Each row below holds a small network's activations on one input, seen along a few directions.
In each table, some parts of the input vary, and every possible input appears once, in random order.
Descriptions start from the smaller parts, as in this example, which fits no table here: one of 2 separate values, together with either a single point or one of 9 places around a ring or (one of 4 places along a line, together with one of 8 places around a ring).
Shared parts are said once, and a part with two or three values counts as separate values.

Other details of the inputs shift rows strongly along two fixed directions, in all tables alike. That doesn't count.

Table:
r1: [  4  15 -14  13  19 -39   0  24   3  -4  -5 -14   3  -6]
r2: [  4  -3  41  24  29 -30 -25  -7  47  -2  20  15  19  12]
r3: [ -5  -6  -9 -13 -10  13  14  -5 -16  -8  -4   1  -3   4]
r4: [  3  10 -18   6   3 -25  -7   9   1 -15  -2  -6  -1  14]
r5: [ -6 -10  -9 -16 -18  38  15  -5 -23  -1  -2  -3  -7  -3]
r6: [ -9  -9 -10 -17 -16  29  13  -2 -14 -11  -3   0  -9   6]
r7: [  0   1 -15  -1   1  -2   4   2 -12   0  -1  -5  -1   2]
r8: [ -6  -3  -5 -10  -8  15  16  11 -14   1 -10  -5  -9 -16]
r9: [  1   2 -13 -10 -11  16   9  -6 -17  14  -6  -4  -1  -8]
r10: [ -4 -19  55   2  -2  31  -7  -9  32  14   6  24  -4 -21]
r11: [ -3  -4  -9 -19 -18  40  15  -6 -22  10  -4  -9  -1  -8]
r12: [ -3  -7 -10 -16 -23  33  11 -10 -24   2  -8   5 -12  -7]
r13: [ -4  -5 -10 -19 -18  37  16  -8 -24  14  -6  -6  -3 -10]
r14: [  6  16 -16   8   8 -20  -5   8  -4   5   2 -21  11   4]
r15: [  5  11 -19  14  17 -36  -6  10  -3  -2   2 -12   6   9]
r16: [  6  12 -18  10   6 -27  -7   5  -7  -1  -2  -7   0   5]
r17: [ -5   0 -13  -4  -1  -1   4   4  -5 -12  -1  -6  -3  12]
r18: [ -2 -15  51   5   4  18 -10  -9  34  16   5  27  -4 -22]
r19: [  0  -2 -11  -7 -15  18   5  -3 -17  -2  -4  -2  -6  -1]
r20: [ -8 -26  50  -6  -3  40  -1 -24  24   5  13  27   3  -1]
r21: [  5  -6  42  20  21 -22 -24 -11  42   1  15  20  13   9]
r22: [ -5  -6  -8 -12 -18  30  10  -3 -20  -2  -1  -5  -5   0]
r23: [  7  14 -16  12   9 -38  -7   8   1 -16   0  -9   7  14]
r24: [  6   0  39  21  30 -15 -23  -9  42  22  18   7  20   1]
r25: [ 11  21 -19  14  12 -34 -11   8   1   5   0 -18  11   3]
r26: [  8  17 -18   9   5 -23  -7   5  -4   6  -1 -17   8   2]
r27: [  1   6  -7   1  -5  -3   5  15  -6  -5  -8  -9  -5 -13]
r28: [ -1 -15  40   8  14  -1 -17 -15  38   9  12  29   1   5]
r29: [ -8 -23  55  -3   0  42   0  -8  28  14   8  21  -3 -20]
r30: [ -3  -3 -12 -13 -16  13   5  -4 -13  -8  -8   6 -12   4]
r31: [  9  19 -21  13  16 -37  -6   7  -2  11  -1 -14  10   3]
r32: [  8  18 -19   8   7 -25  -6   3  -6   9  -4 -13   6   0]
r33: [ -7  -5 -10 -11 -15  18   7   0 -11 -12  -2  -3  -7   9]
r34: [  2   9 -17   6   3 -25  -7   8   0 -14  -3  -7  -1  14]
r35: [  2  10 -20   8  16 -38  -6  11   3 -12   0  -8   2  15]
r36: [  7  -1  37  20  30 -18 -23 -10  41  25  16  12  18  -3]
r37: [  3  13 -14  11  12 -36  -4  10   1 -17   3 -13  10  17]
r38: [  7  14 -17  10  11 -41  -6   5  -1 -13  -2  -4   5  12]
r39: [ -5  -7 -10 -17 -21  23   8  -7 -16  -7  -9   7 -15   3]
r40: [ -4  -1 -14  -5  -1  -5   4   3  -7  -9  -3  -2  -5   9]
r41: [ -2  -3  -9 -12 -15  11   9  -8 -17  -8  -7   4  -7   3]
r42: [  4  11 -21   9  13 -40  -7  10   3 -10  -1  -3   0  14]
r43: [  2   4 -13   2  -6  -2  -1   2 -11  -3  -2  -6  -2   3]
r44: [  6  -5  41  12  14   2 -21 -19  35  26  12  19  10  -9]
r45: [ -2  -5 -10 -13 -13  11  13  -6 -17  -7  -6   6  -6   2]
r46: [  5  10 -20   9   9 -27  -3   6  -7   0  -1  -5   1   5]
r47: [ -2 -10  52  14  15   4 -14   1  41  10  12  15   6 -13]
r48: [ -2 -20  46   1   4  16  -8 -23  28   9  11  32   2  -1]
r49: [  9  20 -18  13  14 -32  -9  11   0   3   4 -22  14   6]
r50: [ -5  -5  -5 -14 -16  24  18   6 -17   3 -12   2 -13 -20]
r51: [ -2   5  -6  -1   2  -1  10  17  -6  -5  -5 -12  -3 -10]
r52: [ -6  -8  -8 -12 -14  30  12  -4 -20  -1  -2  -5  -6   0]
r53: [  7  13 -20  14  14 -38  -7   8  -3   0   0  -8   4   8]
r54: [ -7  -7  -4 -17 -21  31  21   5 -20   4 -13   2 -15 -20]
r55: [ -6  -5  -3 -17 -23  31  17   3 -20   1 -14   1 -17 -21]
r56: [  5  14 -18  15  13 -33  -9  12  -1  -7   5 -15   9  11]
r57: [ -4  -6  -9 -14 -10  13  14  -5 -16  -9  -4   1  -3   3]
r58: [ -5  -5  -8 -12 -10  17  14  -3 -15 -12  -2  -3  -1   6]
r59: [ -8 -23  47  -3  -2  33 -11 -18  32   3  14  27   0   2]
r60: [ -7  -6  -1 -17 -22  37  19   9 -18  -4  -9  -6 -11 -17]
Each input here is: one of 2 separate values, together with one of 5 places along a line, together with one of 6 places around a ring.
The inputs of r50 and r54 match in every part but the choice among 2 separate values. If r42 is changed in the same way as r50 into r54, which row does it become? -> r28
The inputs of r45 and r48 match in every part but the choice among 2 separate values. If r58 is changed in the same way as r45 into r48, which row does it become? -> r20
Which other rows does r7 become when the place on the ring of 6 takes its other values? List them by row number. -> r5, r12, r19, r46, r56
Which other rows does r10 become when the place on the line of 5 takes its other values? List them by row number. -> r21, r26, r34, r43
Which other rows does r35 become when the place on the line of 5 takes its other values? List them by row number. -> r1, r7, r36, r57
Which other rows does r27 become when the choice among 2 separate values takes its other values? List them by row number. -> r10

Table:
r61: [ -2   0 -16 -12 -18  19  14   0 -26  -2  -8  -9  -6  -5]
r62: [  3  11 -23  -3  -3  -8   6   5 -16  -1  -5 -15   3   1]
r63: [ -4   0 -17 -11  -9  14  12   5 -18   0  -7  -9  -7  -4]
r64: [  8  17  -8  18  21 -46 -12  14  13  -5   1  -9   8   4]
r65: [  8   6  23  25  28 -36 -20   4  33   4  13   4  15   2]
r66: [  0   2 -19 -10 -13  14  11  -1 -23   1  -5  -9  -2  -3]
r67: [ -1   6 -24 -10  -9   3  15   9 -23  -7 -10 -12  -5  -4]
r68: [ -3  -2 -16 -14 -15  18  17   4 -24  -4  -9  -5  -8  -8]
r69: [  3  12 -21   1   1 -15   5  12 -12  -8  -5 -16   3   1]
r70: [  0   8 -25  -4 -10  -3   9  11 -20  -6  -9 -13  -6  -1]
r71: [ -8 -23  35 -11 -13  47   6 -16   9  13   4  22  -7 -14]
r72: [ -2   2 -14  -5  -7  11   7   5 -15  -1  -3 -11  -2  -2]
r73: [ -3   2 -18 -11 -13  15   9   5 -19  -2  -8  -9  -8  -4]
r74: [  3   2  19  16  21 -25 -12   3  27   7   7   5   8   0]
r75: [ 2  1  8  4  9 -7 -5 -3 10  9  3  4  4 -2]
r76: [  7  15  -6  16  18 -39 -10  10   8  -1   2 -12  10   5]
r77: [  7   5  17  16  19 -24 -18  -2  27  10   8   7   9   1]
r78: [ 1  0  8  8  7 -5 -9  2 11  5  4  2  1 -1]
r79: [ -1   1 -13  -6  -8   5   9   2 -17  -1  -7  -5  -5  -4]
r80: [ -2 -16  38  -1  -4  27  -7 -16  19  13   6  22  -2 -10]
r81: [  5  13 -10  12  16 -35  -5  10   4  -1  -2  -9   5   3]
r82: [ -4 -17  39  -6  -8  34  -4 -18  18  14   4  22  -4 -12]
r83: [ -3   3 -16 -11 -14  14  13   5 -20  -3  -7 -11  -4  -4]
r84: [  2   6 -14  14  21 -53 -14   2  12 -28   8   3   7  37]
r85: [  1   8 -24  -4  -8  -4   8  10 -20  -9  -8 -11  -5  -2]
r86: [ -2   2 -16 -10 -15  12  11   5 -17  -3  -9  -8  -7  -5]
r87: [-10 -29  32 -13 -13  38  -3 -30  14 -14  12  32  -4  21]
r88: [ -7 -26  33  -6  -7  23 -10 -27  23 -14  12  35  -4  22]
r89: [ 1 -4  4 -3 -6 13 -1 -7 -1  7  0  6 -2 -5]
r90: [ 0 -2  8  7 10 -5 -6  2 10  6  4  2  2 -2]
r91: [ -1   9 -25  -5  -5  -1   8  10 -19  -4  -6 -18  -1   1]
r92: [  6   6  23  26  28 -36 -20   4  34   6  13   3  14   3]
r93: [ -4 -20  36  -5  -4  35  -2 -20  16  18   7  24  -1 -11]
What is each input in this table made of? -> one of 3 separate values, together with either a single point or (one of 2 separate values, together with one of 5 places along a line)
Which other rows does r85 become when the choice among 3 separate values takes its other values? List them by row number. -> r65, r68
Which other rows does r79 become when the choice among 2 separate values takes its other values? List them by row number. -> r81
Which other rows does r74 become when the place on the line of 5 takes its other values? List them by row number. -> r63, r67, r75, r81
Which other rows does r76 become when the choice among 2 separate values takes its other values? List them by row number. -> r61

Table:
r94: [  3   2  -5  12  11 -22  -5   2   5  -8   7   1   5  12]
r95: [ 14  32 -51  11  11 -49  -6  11 -21   0  -4 -32  12  12]
r96: [ -7  -8 -17 -18 -18  26  12  -2 -23  -9  -6   1 -13   1]
r97: [ -5 -10  12  -6   0  12  -1  -7  10  -1   2  13  -6   3]
r98: [ -6 -20  44  -4   3  20  -4 -20  29   6  11  29   4   0]
r99: [  1   9 -24  -4  -5 -11   3   8 -11 -14  -9  -9  -6   9]
r100: [ 10  12   0  19  26 -33 -19  -6  16  17   9  -3  18   8]
r101: [ -5  -5 -15 -16 -22  25   9   0 -22 -11  -7  -1 -12   1]
r102: [ -4 -19  45   3   1  23 -12 -21  26   7  12  22   3   4]
r103: [  6   7   9  20  27 -34 -11  12  21   5   6  -7  12  -3]
r104: [-1  2 -6 -1  1  3  3  9 -2  8 -1 -9 -1 -5]
r105: [  4   5  11  13   9 -20 -10   3  14   7  -1   4   1  -8]
r106: [ -4  -4 -14 -21 -23  23  17  -4 -22 -12 -10  -1  -6   2]
r107: [  2   6   1   1  -2  -1   4   7  -4  -1  -4  -4  -1 -11]
r108: [  0   5  -1   1  -1   2   3   8  -3   0  -3 -10   2 -10]
r109: [  1   4 -13   1   0 -12   5   8 -10   3  -8  -4  -6  -7]
r110: [  4  -3  15  13   8 -11 -12  -5  17  -4  10   9   6   8]
r111: [-2 -2 15  0 -3 15 -3  1 11 11  3  1  1 -9]
r112: [ -3  -2 -11 -16 -15  24  20   5 -25   0 -10  -5 -10 -14]
r113: [ -7 -11   5  -8  -8  20   6 -10  -8  -3   2   5  -4   6]
What is each input in this table made of? -> one of 2 separate values, together with either a single point or one of 4 places along a line or one of 5 places around a ring
The inputs of r96 and r101 match in every part but the choice among 2 separate values. If r103 is changed in the same way as r96 into r101, which row does it become? -> r108
Which other rows does r103 become when the place on the line of 4 takes its other values? List them by row number. -> r104, r109, r112

Table:
r114: [  5  20 -45  -2  -5 -25   9  17 -29  -6 -15 -22  -6  -1]
r115: [ -6  -1 -33 -23 -27  23  24   3 -40 -13 -16  -8 -16   0]
r116: [ -8 -19   6 -23 -26  49  10 -21 -14  -2   0  14  -8   5]
r117: [  5  21 -45  -4  -5 -14  11  16 -34   1 -12 -30   1  -3]
r118: [  2  14 -15  16  21 -45  -9  18   8 -24   6 -17  11  23]
r119: [ -6 -11   8 -18 -19  50  14  -8 -13  15  -3   1  -5 -17]
r120: [  3  -3  23  13  16 -21 -17  -7  28   3   8  17   4   4]
r121: [  4   1  26  18  21 -22 -16   1  30  11   7  10   6  -5]
r122: [ -3   4 -33 -20 -26  22  22   6 -39  -3 -17 -12 -15 -11]
r123: [  6  15 -17  12  14 -37  -4  16   1  -2  -4 -11   2   0]
r124: [ -3   4 -29 -18 -22  28  22   6 -38   4 -12 -20  -6 -12]
r125: [ -5 -14  43   1   2  32  -1  -3  24  14  10   7   6 -17]
r126: [ -5 -20  35  -2   0  24  -8 -21  22   2  13  22   2   9]
r127: [  3  -4  20  13  16 -17 -18 -10  26  -2  14  13  10  16]
r128: [ 11  23 -18  19  21 -45 -10  14   3   7   1 -21  13   1]
r129: [ -7 -16  11 -19 -24  48  13 -10 -12   9  -7  12 -13 -17]
r130: [  0  12 -46  -6  -6 -17  10  10 -29 -22  -6 -20  -1  20]
r131: [  1  -1  28  16  19 -17 -11  11  30   1   7   4   5  -7]
r132: [ -5 -21  35  -5  -4  30  -7 -23  19   2  12  24   1   7]
r133: [-11 -18  13 -19 -21  44  16  -3  -8 -10  -4   9 -12  -7]
r134: [  8  18 -17  16  17 -46 -10  14   3   0  -3 -10   4   1]
r135: [  9  20 -17  15  16 -34  -6  14  -1   7   1 -20  11  -1]
r136: [  3  -4  25  14  16 -18 -16  -6  29   3   9  17   5   4]
r137: [ 10  21 -18  19  21 -42  -9  16   2   5   1 -22  13   0]
r138: [ -4 -19  35  -3  -3  23  -5 -17  19   6   6  26  -3  -4]
r139: [  2  -5  26  13  17 -18 -15  -5  30   1   9  16   4   4]
r140: [ -3 -19  34  -3  -2  24 -10 -25  22   5  12  25   2   9]
r141: [ -4   0 -34 -22 -28  21  21  -1 -38 -11 -16  -5 -15   0]
The inputs of r123 and r139 match in every part but one. If r121 is changed in the same way as r123 into r139, which row does it become? -> r115
What is each input in this table made of? -> one of 4 places along a line, together with either a single point or one of 6 places along a line
Which other rows does r135 become when the place on the line of 6 takes its other values? List them by row number. -> r117, r119, r124, r128, r137
Which other rows does r128 become when the place on the line of 4 takes its other values? List them by row number. -> r114, r140, r141
Start at r130 and move only the place on the line of 6, one step at a time. The first step leads to r126. Which rows follow, in order? -> r132, r127, r116, r140
Which other rows does r133 become when the place on the line of 4 takes its other values? List them by row number. -> r118, r125, r131
